A small network was shown many inputs. Here are its activations along a few directions, one row for each input.
Each table varies a few parts of the input and shows all the possible inputs, shuffled.
Descriptions start from the smaller parts, as in this example, which fits no table here: line(4) and (point or ring(9) or (values(3) and ring(5))).
Shared parts are said once, and a part with two or three values counts as separate values.
In the rows, 128 means zero.

Other details of the inputs vary at random and push rows far along two fixed directions, the same in every table; ignore that.

A family of inputs:
r1: [109 116 159 136 112 152 134 108 133 146 167 105  53]
r2: [132 107 113 141 122 108 105  98 175 141  89 142 204]
r3: [138 184 102  88  95 132 172 167  70 118 159 112   5]
r4: [107 109 170 155 152 159 124 134 131 138 182 122  75]
r5: [104  76 165 167 129 128 100  78 196 150 136 130 163]
r6: [130 102 126 134 113  94 101  82 159 127  90 133 204]
r7: [ 86  98 136 140 167 187 175 134 162 112 113  56 118]
r8: [113  60 153 161 137 178 156  94 225 121 101  61 172]
r9: [135 189  88  98 100 153 171 181  89 125 157 130  10]
r10: [138 104 108 141 133 122 114  91 181 141  91 150 203]
r11: [135 103 117 143 122 113 111  99 173 139  81 151 198]
r12: [110  70 175 175 157 137  99  87 157 143 145 128 178]
r13: [137 104 130 136 158 108 102 111 152 126 105 147 215]
r14: [170 178  55  78 136  92 133 174  88 103  74 155 192]
r15: [102 109 155 147 108 138 124 107 150 142 161 118  97]
r16: [171 170  69  75  91  62 139 141  90 102  54 142 179]
r17: [103 118 164 149 112 143 131 127 150 142 170 122  55]
r18: [133 191 123  85 118 148 163 185  39 115 168 109  16]
r19: [110 117 144 157 123 160 133 121 155 153 170 120  61]
r20: [109 109 158 156 154 171 124 137 131 148 178 120  73]
r21: [161 175  54  82  92  64 141 150  96  99  73 149 180]
r22: [108 119 171 144 149 164 126 122 118 133 184 112  70]
r23: [130 190 127  97 118 138 157 206  57 110 170 125  18]
r24: [163 180  74  77 124  77 129 176  80  95  77 153 191]
r25: [138  95 119 141 160 127 105 111 148 134  93 151 213]
r26: [173 175  84  77 122  74 134 157  59  95  60 142 194]
r27: [106 124 144 144 116 172 137 125 150 151 166 124  57]
r28: [134 100 120 144 126  96 107  92 176 131  94 146 203]
r29: [118  72 161 161 138 133 108  58 185 153 130 121 158]
r30: [135 104 125 138 152 117  98 118 146 135  96 142 215]
r31: [112 111 171 142 155 167 131 115 118 142 178 110  71]
r32: [126 191 131 101 110 138 162 198  45 109 174 119  21]
r33: [112 110 151 145 121 141 123  95 155 138 157 117  93]
r34: [109  76 172 167 161 140 101  87 162 143 149 128 177]
r35: [165 175  60  77 130  99 132 175  81 104  68 158 191]
r36: [160 178  73  78 116  76 131 169  68  94  78 147 199]
r37: [107 122 152 144 125 150 134 119 159 142 176 122  60]
r38: [128 198  97  89  90 132 173 179  78 115 173 120  10]
r39: [109  73 174 168 120 122  99  69 177 143 127 122 156]
r40: [169 175  53  74 139 101 137 171  88 104  72 160 190]
r41: [ 98 115 166 151 103 143 133 120 138 143 174 115  58]
r42: [112 107 166 157 149 157 116 135 134 145 157 124 100]
r43: [165 182  78  76 118  76 128 160  64  89  71 142 196]
r44: [168 174  66  81 128  92 133 177  79 102  62 161 190]
r45: [133 190 120  96 120 144 160 187  45 105 173 114  16]
r46: [112 106 152 150 117 138 123  98 148 138 155 116  90]
r47: [142  92 137 140 156 108 104  89 133 128  92 134 221]
r48: [111  76 160 176 129 135 101  83 195 159 124 131 159]
r49: [112 124 142 150 126 163 135 121 159 153 171 120  61]
r50: [113  76 192 172 151 134  93  84 150 137 133 122 172]
Each input here is: values(2) and (point or (line(4) and line(6))).
Changing only the values(2) part turns r11 into r44. The same change can be made to r15. Which row results?
> r36
Change only the line(6) part in r17. List by row number the other rows that result.
> r11, r16, r39, r41, r48
Change only the values(2) part in r39. List by row number the other rows that result.
> r50
Change only the line(4) part in r22. List by row number the other rows that result.
> r43, r45, r50

A family of inputs:
r51: [140 179  96  90 114 112 149 181  80 101 119 127 103]
r52: [116  89 168 162 137 136 104  90 152 146 146 128 138]
r53: [145 180  90  94 110 108 145 178  81 113 121 139 100]
r54: [ 96 114 137 150  87 157 160 105 193 144 169  96  31]
r55: [116 129 152 139 124 146 129 140 120 134 167 121  70]
r56: [132  82 140 157 143  99  85  77 173 145  93 155 230]
r57: [152 143  95 108 117  82 119 135 110 112  82 150 200]
r58: [113 131 146 134 137 159 144 150 124 130 158 111  73]
r59: [153 141  99 109 118  81 112 122 112 118  87 159 195]
r60: [146 145  92 107 126  90 124 145 116 108  75 144 202]
r61: [115 127 141 132 138 163 146 137 116 131 156 109  72]
r62: [139 187 103  84 112 132 165 182  67 107 147 115  49]
r63: [110  84 164 156 152 159 119  88 157 148 148 110 125]
r64: [135 187 103  88 113 136 170 193  66 103 144 115  51]
r65: [ 99  98 144 156  86 162 146  86 209 156 147 100  58]
r66: [119  71 154 162 146 110  92  79 173 134  94 135 239]
r67: [107  98 180 159 133 150 110  91 143 157 182 127  77]
r68: [111 130 154 133 126 146 134 132 114 133 166 113  72]
r69: [139  87 134 145 149 106 102  85 163 125  76 133 244]
r70: [158 165  70  90 123  85 128 158 104 101  69 152 206]
r71: [111 111 166 151 131 145 115 114 138 147 170 130  82]
r72: [164 162  77  89 111  70 122 139  95 109  75 152 198]
r73: [113  84 159 158 155 157 119 100 164 140 135 113 144]
r74: [102 106 160 153 150 180 138 125 143 146 170 106  67]
r75: [152 140  95 105 132  98 130 144 121 104  76 134 201]
r76: [128 115 122 132 149 147 129 122 143 132 122 127 148]
r77: [129 109 134 136 146 141 126 108 136 131 119 119 146]
r78: [151 183  86  90 111 110 138 167  83 118 127 153  98]
r79: [112  85 178 167 139 141 100  79 156 154 160 134 121]
r80: [121 104 144 152 138 134 108 112 153 144 137 139 149]
r81: [143 199  87  81 116 140 169 203  69 104 141 124  52]
r82: [131 131 128 125 129 116 123 126 119 120 116 128 153]
What is each input in this table made of?
> values(2) or (line(5) and line(6))
What sort of input is r64?
> line(5) and line(6)
Which other rows belong to the same alternative as r54? List them by row number.
> r65
Change only the line(6) part in r56. List by row number the other rows that result.
> r59, r67, r71, r78, r79
